These are the activations of a small neural network, seen along a few directions. Each row is one input.
Each table varies a few parts of the input and shows all the possible inputs, shuffled.
A made-up example of a description, with smaller parts first: ring(8) and (point or line(9) or (values(3) and line(6))).
Shared parts are said once, and a part with two or three values counts as separate values.
In the rows, 128 means zero.

Other details of the inputs shift rows strongly along two fixed directions, in all tables alike. That doesn't count.

Rows:
row 1: [168 174 140 165 173 132  89 160 152  95 125 167]
row 2: [150 109 159 142 107 150 143 116 107  72 116 169]
row 3: [134 118 110 110 133 131 116 110 133 149 131 105]
row 4: [119 133 121 121 118 119 141 136 134 155 137 126]
row 5: [ 93 159 100 103 151  94 111 163 184 196 140  91]
row 6: [150 109 134 130 126 147 123  99 109 113 123 122]
row 7: [144 118 113 122 142 122 129 105 119 115 128 129]
row 8: [148 153 137 147 143 118 123 144 138 133 134 148]
row 9: [ 70  64 133  92  59 144 190 105  93 132 118  85]
row 10: [ 97  61 122 108  82 160 175  70  56 113 124 101]
row 11: [ 37  70 103  70  66 128 170 112 119 200 149  66]
row 12: [185 164 154 174 155 144 104 142 147  62 114 186]
row 13: [202 160 133 149 179 126  82 131 150  93 119 163]
row 14: [108 146 103 110 147 103 109 162 176 166 146 104]
row 15: [120 150 123 127 151 110 103 151 162 161 145 129]
row 16: [125  99 115 119 118 138 147  88 102 119 126 119]
row 17: [ 92 151  98 111 154  99 102 164 181 194 155  87]
row 18: [115 163 116 129 148 101 103 160 148 160 132 122]
row 19: [125 127 140 137 102 128 142 124 117 110 114 140]
row 20: [129 124 141 132 105 123 142 129 116 104 115 140]
row 21: [167  96 154 144 110 175 137  85  70  64 107 149]
row 22: [100  57 126 112  79 155 179  64  64 113 125  99]
row 23: [102 153 114 117 151 102 114 157 169 177 137  98]
row 24: [155 151 134 139 141 115 126 147 139 122 130 154]
row 25: [144 102 167 152  99 169 148 107  79  64 112 171]
row 26: [ 99 160  96 107 154  93 110 167 159 209 155 100]
row 27: [121 140 134 138 122 114 126 137 132 133 125 128]
row 28: [185 173 164 177 167 142 103 148 131  62 101 187]
Description of these inputs: line(4) and (values(2) or ring(5)).
Question: The inputs of row 16 and row 22 match in every part but the line(4) part. If row 11 is changed in the same way as row 16 into row 22, which row does it become?
Answer: row 15
Question: Change only the values(2) part in row 7. List by row number the other rows that result.
Answer: row 13
Question: Change only the ring(5) part in row 15. List by row number the other rows that result.
Answer: row 8, row 17, row 23, row 27

Rows:
row 29: [ 88  94 138 119  87 154 163 114 104 106 114 113]
row 30: [114  97 121 100 101 139 137 120 131 139 132 104]
row 31: [182 198 100 149 217  86  68 141 166 136 128 143]
row 32: [ 94  79 126 111  95 155 149 107 100 136 146 103]
row 33: [145 146 148 154 128 132 142 131 114  80 109 168]
row 34: [189 142 140 160 170 147 100 103 115  60 102 153]
row 35: [151 116 152 132 117 145 135 122 133  85 113 143]
row 36: [150 141 155 158 139 145 112 141 118  79 107 155]
row 37: [113 102 130 125 101 144 159 110  89 141 129 123]
row 38: [150 126 154 156 120 145 134 125 131  71 109 151]
row 39: [161 160 120 136 163 105 102 138 158 137 139 163]
row 40: [112 135 126 129 124 115 134 141 114 138 123 124]
row 41: [ 70 123 109  98 116 121 120 140 139 200 146  72]
row 42: [135 125 140 144 108 124 152 121 120  98 114 142]
row 43: [150 175 108 136 180  98  89 156 163 162 158 146]
row 44: [111 106 125 103  99 115 157 121 126 143 129 110]
row 45: [ 89 158  99 104 142  91 112 156 151 217 152  88]
row 46: [ 99 140 105 110 152 121 105 154 158 197 153  95]
row 47: [125  97 125 109  90 130 156 109 108 128 129 124]
row 48: [133  99 139 126 112 150 132 108 121 108 129 142]
Question: Describe the family of inputs behind these rows.
Answer: values(2) and (point or ring(9))
Question: The inputs of row 45 and row 41 match in every part but the values(2) part. If row 43 is changed in the same way as row 45 into row 41, which row does it become?
Answer: row 32
Question: Change only the values(2) part in row 33. List by row number the other rows that result.
Answer: row 29

Rows:
row 49: [189 153 125 156 152  99 139 109 123  67 105 181]
row 50: [152 205 124 141 172  84  87 190 188 199 147 126]
row 51: [115 139  74 100 197 116  78 139 180 202 171  91]
row 52: [214 142 144 140 163 149  79 112 123  76 109 166]
row 53: [152 132 166 168 120 162 149 131 101  83 134 194]
row 54: [ 77 118 127 109 100 125 137 156 152 160 118  70]
row 55: [140 105 169 131  67 150 161 121  76 104 110 162]
row 56: [130 187 101 114 181  64  95 182 241 150 132 129]
row 57: [ 94  75 111 101 114 157 141  73 111 167 139  64]
row 58: [177 172 169 191 143 145 121 137 132  96 123 189]
row 59: [157 128 167 157 104 146 134 136  97  81 129 198]
row 60: [173  92 111 117 116 138 147  69 123  83 121 134]
row 61: [153 129 141 156 131 137 125 117  77  64 115 181]
row 62: [114  92 124 104  73 105 192 114 127 148 135 128]
row 63: [109 133 150 156 120 150 131 137 146 101 112 127]
row 64: [116 179 104 144 181  96 103 138 146 174 139 107]
row 65: [136 107 143 130  95 140 152 100  54  88  96 145]
row 66: [149 207 103 138 202  74  78 170 163 182 133 107]
row 67: [ 84 124 100 121 141 122 142 123 102 154 147 112]
row 68: [ 77  60  94  64  89 139 150  87 104 203 142  20]
row 69: [113 147 140 147 151 143 115 161 163 100 131 146]
row 70: [114  68 115  94 110 151 122  90  99 129 145 102]
row 71: [ 27  71 115  76  64 137 155 137 125 159 136  74]
row 72: [109 108 153 115  85 144 138 143 122 100 100 120]
Question: The inputs of row 56 and row 60 match in every part but one. If row 72 is changed in the same way as row 56 into row 60, which row does it become?
Answer: row 52
Question: Describe the family of inputs behind these rows.
Answer: line(4) and (point or ring(5))
Question: A walk changes only the ring(5) part. It starts at row 64 and steps to row 66. List the rest of the walk in order.
Answer: row 65, row 61, row 67
